These are the activations of a small network on made-up records, seen along a few directions, one row for each record.
Each row is followed by the record's values for the fields K, G, U, D.
Not every record has every field; a missing one is written missing.
Other fields move the rows too, some of them a lot.
(in the rows, 500 means zero)
Random noise pushes rows far along 9 fixed directions. That doesn't count. These rows show it; they differ only by the noise:
[616 545 478 395 528 499 542 554 410 445 632 655 493 400 365 501 386 515
 405 474 458 422 426 526 414 450 641]
[665 301 423 417 474 573 458 506 466 391 378 553 478 630 492 544 740 514
 665 377 244 399 629 552 447 588 443]
[559 650 451 495 591 605 507 413 552 554 129 407 309 457 327 420 422 538
 657 587 471 493 466 520 528 476 603]
[569 319 411 286 585 524 558 253 690 489 582 461 605 379 243 270 524 558
 641 592 366 605 606 499 564 600 552]
[581 418 545 515 505 504 438 558 467 447 569 545 506 691 530 655 587 466
 431 391 344 508 595 467 503 432 405]
[631 398 507 378 586 539 381 458 442 321 685 542 363 586 485 485 662 550
 532 387 225 549 607 487 620 456 529]
[628 615 378 690 688 451 460 519 311 505 719 583 378 609 577 635 269 430
 277 465 497 503 399 369 541 445 318]
[538 732 328 639 168 466 247 848 464 335 365 135 485 287 698 172 701 326
 543 505 595 512 700 555 650 478 451]
[467 678 569 475 454 442 491 643 482 466 690 534 571 255 497 469 448 448
 382 574 613 436 451 511 487 371 609]
[528 476 441 437 681 520 548 426 482 491 672 662 499 307 603 597 526 546
 570 547 485 279 374 472 447 505 525]
[546 615 440 395 383 581 491 552 666 555 216 322 485 429 281 340 321 519
 470 498 529 579 535 524 493 375 761]

[508 619 435 611 563 520 589 525 372 536 361 614 412 363 535 516 534 499
 626 565 604 307 320 521 414 615 456]  <K:k2 G:g3 U:u3 D:d2>
[597 261 312 490 518 513 571 335 667 688 384 378 671 839 347 574 186 463
 376 445 435 683 625 429 442 526 375]  <K:k1 G:g2 U:missing D:missing>
[702 407 175 537 459 492 641 472 368 530 208 479 533 499 369 268 477 418
 662 566 468 452 555 588 399 792 340]  <K:k1 G:g1 U:u3 D:d1>
[408 326 463 529 455 420 494 483 769 610 678 351 823 497 687 589 576 399
 428 547 553 516 659 376 546 446 306]  <K:k1 G:g4 U:u3 D:d1>
[490 514 294 421 745 705 339 282 736 523 454 316 175 441 743 521 364 732
 570 368 442 472 349 313 702 354 776]  <K:k2 G:g4 U:u1 D:d2>
[498 390 637 250 581 475 574 412 408 430 844 658 487 518 398 496 460 585
 413 465 375 605 486 532 517 404 699]  <K:k2 G:g3 U:missing D:missing>
[574 447  97 494 575 612 423 437 490 433 515 374 314 325 775 264 490 603
 633 386 492 431 393 439 624 614 600]  <K:k2 G:g1 U:u1 D:d2>
[516 629 614 543 412 471 628 497 473 553 230 530 497 505  83 330 443 475
 521 600 557 640 486 575 458 613 501]  <K:k2 G:g1 U:u1 D:d1>
[533 563 655 599 569 544 369 604 403 434 523 600 298 702 653 758 653 537
 447 322 364 469 465 422 562 373 450]  <K:k2 G:g4 U:u1 D:d2>
[458 552 769 511 553 582 449 523 375 432 368 613 265 714 501 672 696 577
 572 406 354 521 487 536 555 411 546]  <K:k2 G:g1 U:u2 D:d2>
[606 412 644 400 435 424 620 482 341 424 619 682 561 628  74 382 464 493
 390 488 375 698 568 585 443 598 512]  <K:k2 G:g1 U:u3 D:d1>
[518 503 646 502 305 452 543 681 313 362 488 674 570 458 379 422 724 486
 540 466 500 451 508 657 386 635 486]  <K:k2 G:g1 U:u1 D:d1>
[517 549 477 600 521 444 502 461 356 403 583 532 479 392 461 346 625 449
 628 611 502 514 519 549 553 674 350]  <K:k2 G:g3 U:u3 D:d2>
[729 604 367 462 330 537 455 785 216 334 457 657 356 533 469 551 321 497
 315 272 460 307 403 596 301 451 729]  <K:k1 G:g1 U:u3 D:d2>
[533 473 278 579 510 585 319 413 476 423 311 303 275 506 755 390 616 563
 747 453 460 437 535 499 623 639 414]  <K:k2 G:g4 U:missing D:missing>
[501 706 664 410 459 515 389 567 428 337 488 437 316 431 350 366 554 489
 510 553 407 591 570 595 618 370 706]  <K:k1 G:g1 U:u1 D:d2>
[404 681 637 521 547 465 544 427 498 484 526 494 446 268 342 310 590 519
 621 679 607 571 443 529 601 554 519]  <K:k2 G:g3 U:u3 D:d1>
[555 510 434 500 451 552 374 430 406 375 317 379 290 584 394 307 495 548
 638 470 417 604 556 580 582 627 530]  <K:k2 G:g1 U:missing D:missing>
[505 579 536 505 417 531 533 642 455 519 354 562 465 473 519 538 502 521
 466 434 550 414 413 513 413 445 626]  <K:k2 G:g1 U:u3 D:d1>
[687 459 193 511 410 538 589 612 385 523 358 584 499 508 432 424 303 526
 417 352 542 409 366 512 326 641 568]  <K:k2 G:g3 U:u1 D:d1>
[356 506 608 427 207 449 542 604 606 514 395 386 735 362 362 308 519 463
 518 583 663 574 579 635 421 548 602]  <K:k2 G:g1 U:missing D:missing>
[525 471 543 587 524 531 613 561 418 597 259 627 507 684 509 724 477 470
 492 463 479 401 450 537 346 490 431]  <K:k1 G:g1 U:u1 D:d2>
[528 740 588 496 591 419 499 566 349 444 685 554 379 385 393 459 356 443
 334 609 525 547 440 495 572 351 595]  <K:k1 G:g1 U:u1 D:d2>
[496 555 553 550 627 448 559 267 632 583 425 414 537 505 199 364 453 436
 569 726 491 701 604 460 611 570 320]  <K:k1 G:g1 U:u1 D:d2>
[530 400 561 310 333 515 504 629 508 373 567 580 592 434 424 438 693 530
 519 404 401 444 570 591 411 511 661]  <K:k2 G:g3 U:u1 D:d2>
[558 381 483 520 484 572 510 475 528 539 291 473 448 739 432 524 571 553
 551 393 376 590 571 492 501 536 463]  <K:k2 G:g2 U:u3 D:d1>
[553 469 488 443 574 456 519 525 442 445 789 633 534 418 544 501 567 483
 419 472 446 470 489 458 537 469 487]  <K:k1 G:g1 U:u1 D:d1>
[394 531 716 569 316 424 512 579 599 531 480 445 668 599 309 462 550 422
 394 540 569 700 621 509 520 492 401]  <K:k2 G:g1 U:u3 D:d2>
[533 383 487 416 458 598 525 449 389 453 341 652 431 601 477 612 479 599
 612 397 449 340 406 627 304 630 605]  <K:k2 G:g1 U:missing D:missing>
[545 597 399 447 466 591 445 625 504 473 321 399 334 456 595 465 427 559
 459 372 509 447 445 512 510 349 751]  <K:k1 G:g1 U:u1 D:d1>
[665 438 100 383 361 573 413 556 513 336 282 325 478 166 613 141 745 476
 831 504 416 273 606 598 501 721 576]  <K:k1 G:g1 U:u1 D:d2>
[577 515 577 571 795 464 563 201 460 534 653 626 391 617 218 499 418 517
 522 620 369 699 469 405 622 603 295]  <K:k2 G:g2 U:u1 D:d2>
[435 514 211 711 613 391 487 291 512 562 745 338 582 316 620 252 281 436
 492 681 732 598 443 400 630 743 223]  <K:k2 G:g1 U:missing D:missing>
[389 427 724 462 282 431 378 569 624 441 639 391 677 579 510 508 696 441
 464 469 462 662 726 527 574 438 445]  <K:k2 G:g4 U:missing D:missing>
[455 455 603 448 675 555 502 368 660 579 467 493 432 643 499 678 484 574
 469 474 404 557 503 407 580 340 552]  <K:k1 G:g1 U:u1 D:d1>
[535 780 686 777 403 394 661 688 210 601 285 649 477 691 174 566 269 349
 272 564 653 626 401 565 358 523 356]  <K:k2 G:g1 U:u1 D:d2>
[567 596 404 666 663 472 453 387 275 396 548 533 287 455 555 404 622 471
 682 600 453 484 463 497 618 708 258]  <K:k2 G:g3 U:u2 D:d2>

Here are new rows. What are their fields?
[584 622 413 733 667 459 506 456 224 473 595 633 289 593 506 504 375 491
 433 509 533 519 354 441 553 623 286]  <K:k2 G:g1 U:u3 D:d1>
[456 513 502 495 582 565 472 477 676 622 303 318 409 643 623 591 468 520
 455 451 448 600 548 394 635 289 566]  <K:k1 G:g1 U:u1 D:d1>
[404 415 581 555 473 417 554 529 467 510 795 570 652 518 554 484 551 475
 389 502 587 602 491 460 539 536 371]  <K:k2 G:g1 U:u3 D:d1>
[586 184 364 280 569 518 471 277 659 484 825 515 642 624 447 559 290 568
 391 381 332 570 581 436 484 500 561]  <K:k1 G:g4 U:missing D:missing>
[473 439 380 477 455 575 507 418 570 529 169 374 510 417 574 436 560 498
 767 581 523 345 538 603 416 616 512]  <K:k1 G:g1 U:missing D:missing>
[392 624 446 543 802 570 544 295 727 730 356 318 336 460 623 536 341 547
 521 623 569 579 414 316 703 309 556]  <K:k1 G:g1 U:u1 D:d1>
[467 520 325 589 414 452 532 531 558 557 525 366 628 345 558 254 489 441
 496 568 672 556 501 452 564 619 401]  <K:k2 G:g1 U:u3 D:d1>
[426 647 473 515 474 533 564 483 473 593 241 406 436 415 474 437 286 519
 532 619 675 482 398 574 436 483 636]  <K:k2 G:g1 U:missing D:missing>
[549 507 528 573 384 430 591 560 500 567 313 475 654 561 310 439 511 366
 488 609 517 557 633 536 427 553 355]  <K:k1 G:g1 U:u3 D:d1>
[498 381 548 389 337 510 403 588 498 298 538 487 541 395 588 386 918 504
 696 443 354 428 657 595 539 593 521]  <K:k2 G:g1 U:u1 D:d2>
[463 609 415 473 250 523 398 658 489 469 362 273 449 466 522 305 312 499
 402 444 625 602 519 556 530 414 707]  <K:k2 G:g1 U:missing D:missing>
[557 497 331 468 624 557 425 385 465 430 630 471 317 468 560 420 348 604
 466 432 461 509 405 434 584 510 614]  <K:k2 G:g1 U:u3 D:d2>
[347 427 813 407 396 539 358 507 584 396 473 445 490 684 527 669 685 555
 547 434 391 568 644 581 522 379 584]  <K:k2 G:g1 U:missing D:missing>
[506 476 463 550 388 495 545 544 646 620 393 465 688 509 400 500 413 469
 437 494 583 532 513 459 425 522 458]  <K:k2 G:g4 U:u1 D:d2>
[506 422 563 491 367 475 379 550 476 420 618 494 567 689 478 619 389 499
 354 405 482 546 573 530 404 482 490]  <K:k2 G:g2 U:missing D:missing>
[534 371 449 573 493 576 448 558 311 442 394 579 368 747 727 686 595 551
 572 308 415 387 459 541 433 563 422]  <K:k2 G:g1 U:missing D:missing>
[376 402 404 518 548 617 643 450 618 743  64 456 526 554 744 702 447 582
 680 502 631 303 354 514 338 511 544]  <K:k2 G:g3 U:missing D:missing>
[533 334 340 471 455 532 438 530 483 407 566 449 471 516 676 403 665 544
 570 380 419 493 546 485 560 599 466]  <K:k2 G:g1 U:u1 D:d1>
